A small network was shown many inputs. Here are its activations along a few directions, one row for each input.
Each table varies a few parts of the input and shows all the possible inputs, shuffled.
Descriptions start from the smaller parts, as in this example, which fits no table here: one of 8 places around a ring, together with either a single point or one of 11 places around a ring or (one of 3 separate values, together with one of 6 places along a line).
Shared parts are said once, and a part with two or three values counts as separate values.
(in the rows, 128 means zero)

Other details of the inputs shift rows strongly along two fixed directions, in all tables alike. That doesn't count.

A family of inputs:
R1: [126 107 155 151 109 152 139 123 132 191 129 134]
R2: [ 93 112 194 148 115 202 133  77 145 119 111 145]
R3: [135 117 118 119 139 128 120 138 122 141 132  97]
R4: [133 125  91 128 161 110 108 133 112 142 146 119]
R5: [ 97 120 154 145 131 179 134  93 119 111 125 136]
R6: [122 110 156 161 148 167 125  79 132 161 152 125]
R7: [120  95  96 158 184 138  92 115  97 186 163 132]
R8: [138 133 153 136 109 135 148 117 145 138 123 126]
R9: [107 134 114 127 134 135 126 133 110  88 121 137]
R10: [122 118 134 130 135 169 111 111 127 133 121 101]
R11: [138 168  70 104 142  41 120 167 116  53 128 148]
R12: [140 142 114 102 132 114 131 142 123 107 125 103]
R13: [116 120 150 138 132 139 112 102 149 128 123 148]
R14: [129 164 152  90  91 107 136 131 172  46  91 132]
R15: [104 115 149 129 128 191 112  99 129 120 107 108]
R16: [143 146 131 123 126 111 138 125 138 110 137 120]
R17: [147 119 103 140 133  75 141 162 115 171 148 153]
R18: [102 100 159 164 152 175 122  87 117 156 144 148]
R19: [157 132  86 132 151  53 136 162 112 153 159 140]
R20: [132  97 109 139 140 141 132 144  91 200 153 117]
R21: [124 161 155 103  90 165 157 112 143  66 100  88]
R22: [145 140 108 129 126 104 146 139 117 133 142 120]
R23: [131 111 130 146 145 127  95 115 143 172 138 140]
R24: [111 149 109  85 123 107 130 158 119  45  96 136]
R25: [145 138  73 137 168  56 117 149 112 122 159 138]
R26: [152 123 103 136 140  71 126 155 133 173 144 144]
R27: [ 83 100 185 135 116 244 122  79 126 129  95 110]
R28: [137  99 117 169 148 123 137 132  99 213 167 139]
R29: [155 124  72 114 149  70 119 182 101 159 141 117]
R30: [142 164 142  94  86  98 144 142 171  66  93 123]
R31: [149 162  95  75  84  43 145 210 145  84  87 147]
R32: [119 117 142 153 146 136 113 101 136 134 137 149]
R33: [130 114 103 157 166 133 109 113 105 165 169 121]
R34: [140 174 134  89  94 116 156 132 145  47 109 109]
R35: [114 117 131 124 129 112  99 146 136 118 116 165]
R36: [140 120 107 146 142 129 135 132 102 174 158 111]
R37: [157 148  98 119 137  52 126 157 138 111 140 140]
R38: [127 128 134 132 110 143 166 128 112 144 128 118]
R39: [125 131 180 113  79 177 142 110 167 136  91 114]
R40: [118 122 137 124 125 130 100 120 150 124 115 148]
R41: [143 118 111 152 160  93 106 123 130 156 161 149]
R42: [103 142 177 121 105 174 141  87 152  64 106 126]
R43: [118  87 119 173 172 120  90 121 117 193 158 173]
R44: [144 153 105  86 110 104 146 163 125  95 113 107]
R45: [123 128 153 102  83 178 152 142 123 117  93  97]
R46: [133 111 153 144 128 154 111 105 149 183 128 121]
R47: [102 134 155 128 117 187 132  91 129  89 115 111]
R48: [133 157 130  95  77 136 165 159 119  80 107 112]
Each input here is: one of 6 places along a line, together with one of 8 places along a line.
The inputs of R38 and R11 match in every part but the place on the line of 6. If R48 is changed in the same way as R38 into R11, which row does it become?
> R47
The inputs of R28 and R19 match in every part but the place on the line of 6. If R31 is changed in the same way as R28 into R19, which row does it become?
> R39
Which other rows does R18 become when the place on the line of 8 takes its other values? List them by row number.
> R2, R5, R9, R24, R27, R35, R43
Which other rows does R4 become when the place on the line of 6 takes its other values? List them by row number.
> R7, R12, R20, R24, R44
Which other rows does R1 become when the place on the line of 6 takes its other values? List them by row number.
> R13, R14, R26, R30, R43

A family of inputs:
R49: [111 117 163 146 131 175 119  86 142 131 126 130]
R50: [118 142 124 111 125 127 127 131 127  81 113 128]
R51: [138 117 125 135 127 148 141 128 114 175 141 104]
R52: [161 127  42 125 166  27 114 198  91 162 162 139]
R53: [128 116 117 142 149 143 127 117 108 157 150 113]
R54: [127 164 132  96 102 103 139 138 150  47 102 136]
R55: [115  92 129 172 174 150  96  95 116 187 160 145]
R56: [111 122 149 132 127 180 132  98 124 123 124 109]
R57: [135 132 139 124 110 125 139 131 141 135 123 129]
R58: [129 117 134 151 143 137 126 109 125 154 146 130]
R59: [117 115 156 134 114 180 137 108 128 148 118 113]
R60: [119 132 160 117 101 155 136 117 149 109 103 126]
R61: [151 169  96  83 104  38 135 188 145  55 102 144]
R62: [140  98  83 156 172  82 100 154 102 201 166 152]
R63: [143 152 140 104  91 111 155 146 145  98 107 121]
R64: [105 134 158 119 114 167 127 104 141  84 105 129]
Describe the family of inputs behind these rows.
> one of 2 separate values, together with one of 8 places along a line
The inputs of R63 and R59 match in every part but the place on the line of 8. If R58 is changed in the same way as R63 into R59, which row does it become?
> R50
Which other rows does R60 become when the choice among 2 separate values takes its other values? List them by row number.
> R55
Which other rows does R52 become when the choice among 2 separate values takes its other values? List them by row number.
> R56
